Each row below holds a small network's activations on one input, seen along a few directions.
Each table varies a few parts of the input and shows all the possible inputs, shuffled.
A made-up example of a description, with smaller parts first: one of 8 places around a ring, together with either a single point or one of 11 places along a line or (one of 3 separate values, together with one of 6 places along a line).
Shared parts are said once, and a part with two or three values counts as separate values.
In the rows, zero is written as 128.

Other details of the inputs vary at random and push rows far along three fixed directions, the same in every table; ignore that.

Table:
R1: [185 124 156 153 131 138 115 142  78 138 134 156  86 105]
R2: [111 137 173  98 104 133 113 150 132 128 110 141 122 102]
R3: [172 127 141 142 115 142 145 177 112 152 169 138  76 141]
R4: [143 122 182 165 117 127  95 145  73 136 108 178 100 126]
R5: [ 98 130 155  72 104 123  88 106 137  98  67 136 150  80]
R6: [ 50 123 126  21  63 103 137 158 203 119  88  95 147 128]
R7: [ 82 123 148  94 110 119  71  62 112  94  25 143 182  56]
R8: [136 131 156 162 117 131 144 178 122 152 171 132  93 187]
R9: [ 90 123 140 107 101 126 110 112 132 126  84 131 152  97]
R10: [158 130 120 169 144 146 114 105  93 130 129 145 133  99]
R11: [152 130 177 132 111 143 109 154 100 136 122 162  92 100]
R12: [160 132  63 155 179 138 141  77 124 117 155 113 153 118]
R13: [142 129 141 105 107 130 105 131 120 124 102 149 114 103]
R14: [143 136 140 128 136 144 138 150 124 132 159 130 107 127]
R15: [ 89  90 143 116 129  96 228 186 173 151 163  51  84 220]
R16: [ 47 130 153  69  84 103 115 136 172 114  81 107 151 156]
R17: [150 118 164 162 125 118  98 135  76 135 103 170 108 123]
R18: [145 133  90 115 163 134 145 122 149 120 162 114 134 122]
R19: [ 96 125 147 117  88 132 123 137 137 131 106 130 135 117]
R20: [151 127 147 173 116 153 148 168 105 160 167 139  93 144]
R21: [ 92 129 152 128 106 144 153 152 140 141 147 110 127 143]
R22: [109 128 174 130 110 115  89 127 110 119  85 160 135 118]
R23: [117  93 126 142 138 121 229 168 157 162 170  52  82 192]
R24: [131 120 114 149 144 114 145 144 138 146 155 126 124 163]
R25: [169 128 179 145 117 147  98 148  75 137 117 174  88  91]
R26: [136 134 188 117 114 136  91 122  89 117  95 147 109  93]
R27: [106 116 140 125 108 126 134 135 122 140 113 127 134 112]
R28: [155 129 147 143 103 146 169 207 135 165 197 126  63 168]
R29: [134 128 119 145 153 116 103  97 111 117 106 155 150 115]
R30: [209 137  72 160 190 136 117  83 102 117 150 146 131  96]
R31: [108 119 172 136 104 111 116 160 107 139 113 152 111 139]
R32: [ 71 131 170 109  91 119 155 188 172 142 158 107 107 197]
R33: [136 137 149 107 116 131  94 119 112 119  89 147 131  87]
R34: [182 121 144 190 157 130  93 105  59 130 118 172 113 112]
R35: [158 130  88 160 146 125 157 150 145 143 188 121 112 190]
R36: [ 94 129 144  71  91 125 131 154 168 129 115 121 126 124]
R37: [139 136  84 154 175 124 160 129 155 132 191 107 135 173]
R38: [124 133 182 150 103 129 117 162 107 139 126 153 105 159]
R39: [168 124  42 106 176 110  96  50 136  93  91 133 173  64]
R40: [112 132 177 139  96 143 120 143  96 134 118 129 116 123]
R41: [171 137  61 118 161 123 121  89 142 111 131 121 145 105]
R42: [148 131  94 158 180 125 139 110 131 124 161 128 143 148]
R43: [161 137  54 102 174 122 103  50 137  89 106 116 167  84]
R44: [161 131  58 158 174 137 138  84 131 120 154 122 158 112]
R45: [141 134 180 126 117 140 100 139  92 128 106 163 113  85]
R46: [123 133  83 129 147 129 141 102 152 125 140 112 160 123]
R47: [115 133  56 116 157 113 154 112 186 117 166  98 160 170]
R48: [ 37 120 131  53  54 108 135 147 186 121  80  93 160 130]
R49: [143 133  75 136 169 115 120  90 139 111 132 125 161 137]
R50: [ 91 119 142  93  81 116 100 106 121 116  54 128 156  92]
R51: [110 122 147 127 111 111  98 128 125 121  92 155 134 129]
R52: [159 132 104 126 144 135 132 131 130 128 147 137 117 114]
R53: [139 128  56 132 144 110 168 141 176 138 183  92 130 193]
R54: [175 130 150 202 152 162 137 129  71 148 169 137  93 130]
R55: [122 129 184 144 118 127  93 128  85 120  97 161 123 124]
R56: [123 134 162 107 129 131  99 109 114 111  94 139 130  84]
R57: [112 115 172 140  96 136 129 153  99 147 116 144 108 119]
R58: [ 54 133  48  42 112  86 130  87 232  97  75  82 203 152]
R59: [146 131 159 178 124 153 149 166  98 158 171 141  97 140]
R60: [ 80 124 153  95 115 118  72  58 112  94  25 139 179  54]
R61: [134 128 156 167 137 138 152 176 120 153 182 136  95 180]
R62: [142 137 182 124 107 145 122 159 104 132 135 146  94 124]
R63: [143 135 150 132 141 142 134 139 121 131 151 131 109 121]
R64: [ 76 133 167 108  85 119 156 186 166 142 154  97 104 207]
R65: [ 90 132 109  96  80 130 162 160 178 140 147  91 132 163]
R66: [ 93 132 145 115 110 119 126 137 145 123 121 116 131 162]
R67: [174 123 160 153 141 139 121 143  85 141 141 161  93  99]
R68: [144 135 149 124 124 143 120 140 118 128 136 137 110 118]
R69: [151 143  88 110 154 127 131 100 147 111 140 114 139 119]
R70: [145 126  62 129 152 109 140 112 150 127 146 118 145 158]
R71: [139 135  44 121 166 130 129  71 151 106 131 106 179 115]
R72: [100 129 157 124 117 111 101 123 128 122  94 148 146 128]
R73: [118 127 158 151 121 145 130 137 102 138 129 136 119 120]
R74: [115 131 173 139 104 128 116 163 118 142 124 147 112 153]
R75: [138 127 126 148 115 141 140 141 116 142 145 122 112 134]
R76: [131 126  31 126 138 128 191 132 189 138 190  67 143 176]
R77: [131  93  58  85 179  93 191  88 175 109 121  51 139 136]
R78: [181 122  70 179 187 120 138 110 118 131 171 139 129 142]
R79: [110 123 135 129 110 134 125 126 120 135 112 135 135 109]
R80: [173 138  92 128 154 130 125 111 127 123 143 130 129 115]
R81: [ 19 129 134  42  73 114 128 123 189 110  71  84 174 126]
R82: [158 118 125 165 138 138 107 103  78 130 106 153 130  88]
R83: [167 130  79 156 186 120 111  72 106 108 130 134 153 124]
R84: [113 128 167 151 135 132 150 166 132 146 169 126 105 175]
R85: [172 137  62 124 191 126 108  59 126  98 121 126 156  86]
R86: [137 133 103 142 127 139 141 119 130 132 144 113 137 137]
R87: [119 137 151 113 133 137 136 140 137 129 142 120 119 123]
R88: [161 129  83 176 186 146 158 103 123 137 186 115 134 132]
R89: [142 132 181 126 116 140  95 135  96 125 102 164 114  83]
R90: [132 131  83 130 146 135 131  93 135 115 129 113 158 116]
R91: [119 130 114 126 141 128 107  76 117 108  97 125 161  92]
R92: [ 56 138 136  79  54 133 170 185 196 142 144  80 132 180]
R93: [117 122 180 143 117 121 102 143  97 132 106 165 118 127]
Description of these inputs: one of 3 separate values, together with either a single point or (one of 5 places along a line, together with one of 6 places along a line).
Q: Changing only the choice among 3 separate values turns R8 into R80. The same change can be made to R66. Which row results?
A: R69
Q: Changing only the choice among 3 separate values turns R89 into R44. The same change can be made to R28. Which row results?
A: R82
Q: Changing only the choice among 3 separate values turns R62 into R55. The same change can be made to R87. Which row results?
A: R84
Q: Which other rows does R83 become when the place on the line of 6 takes its other values? List them by row number.
A: R42, R47, R49, R55, R61
Q: Which other rows does R6 become when the choice among 3 separate values takes its other values? List them by row number.
A: R31, R57
Q: Start at R54 and move only the place on the line of 5, one step at a time. The first step leads to R40. Which rows follow, in order?
A: R86, R75, R76

Table:
R94: [ 95 118 170 113  95 128 130 144 124 137 101 123 120 118]
R95: [142 117 212 159 119 132  88 138  52 132  90 173  95 101]
R96: [ 71 130 189  98  62 133 142 184 150 145 121 113 105 155]
R97: [123 135  69 109 153 112 116  87 156 108 116 118 172 126]
R98: [ 99 129 102  89 125 111 105  81 146 100  71 117 173  97]
R99: [140 135  65 122 161 117 144 106 160 119 150 104 148 148]
R100: [104 125  94 114 118 127 194 169 188 147 187  75 119 181]
R101: [145 127 163 167 131 141 116 136  83 137 136 154 111 116]
R102: [195 118 102 189 197 127 112  79  76 123 132 161 129  95]
R103: [ 87 123  93  63 129  96 103  72 160  91  56 109 184 102]
R104: [147 130  88 138 158 122 113  81 122 113 120 133 155 112]
R105: [123 121 180 145 106 140 126 153  97 143 123 140  98 125]
R106: [ 79 119 184  94  82 122 121 144 125 125  81 125 125 117]
R107: [183 127  53 167 188 132 159 104 137 129 187 108 127 151]
R108: [ 96 132  87  89 131 102 103  84 163 101  86 125 180 118]
R109: [148 124 131 159 138 147 169 159 123 152 182 117  97 154]
R110: [ 97 140  80 109 107 134 199 190 214 150 211  71 126 213]
R111: [171 118 186 187 148 140 114 140  58 142 135 175  87 118]
R112: [169 131  63 162 184 134 125  73 116 120 147 134 153 106]
R113: [ 67 132 169  92  67 131 127 162 153 135 104 119 133 141]
R114: [152 151 132  80  71 152 132 199 159 144 166 139  89 121]
R115: [182 124  67 162 190 131 147  90 119 124 162 119 135 128]
R116: [151 124 201 169 131 130  73 115  50 126  80 191 108  87]
R117: [109 118 114  97 135 108  79  57 113  90  39 135 176  66]
R118: [185 154 127 129 134 175 149 169 134 142 204 131  85 107]
R119: [181 134  62 170 184 134 135  92 123 124 166 128 144 133]
R120: [119 126 220 144  88 137 104 159  80 140 100 158  92 122]
R121: [167 121 147 182 146 143 161 161 100 156 183 128  84 153]
R122: [ 85 132  95  78 121 101  91  80 164  95  63 127 190 109]
R123: [124 130 181 144 110 132 112 155  97 138 129 152 105 135]
R124: [ 48 123 159  60  69 106 142 165 181 128  99  93 134 156]
R125: [112 128 111 118 118 121 165 167 174 140 168 102 115 186]
Q: What is each input in this table made of?
A: either one of 2 separate values or (one of 5 places along a line, together with one of 6 places along a line)
Q: Start at R94 and move only the place on the line of 6, one step at a time. The first step leads to R109. Which rows follow, in order?
A: R105, R96, R112, R113
Q: Which other rows belong to the same alternative as R118? List them by row number.
A: R114
Q: Start at R122 and move only the place on the line of 6, one step at a time. The first step leads to R108. Which rows follow, in order?
A: R116, R125, R111, R102
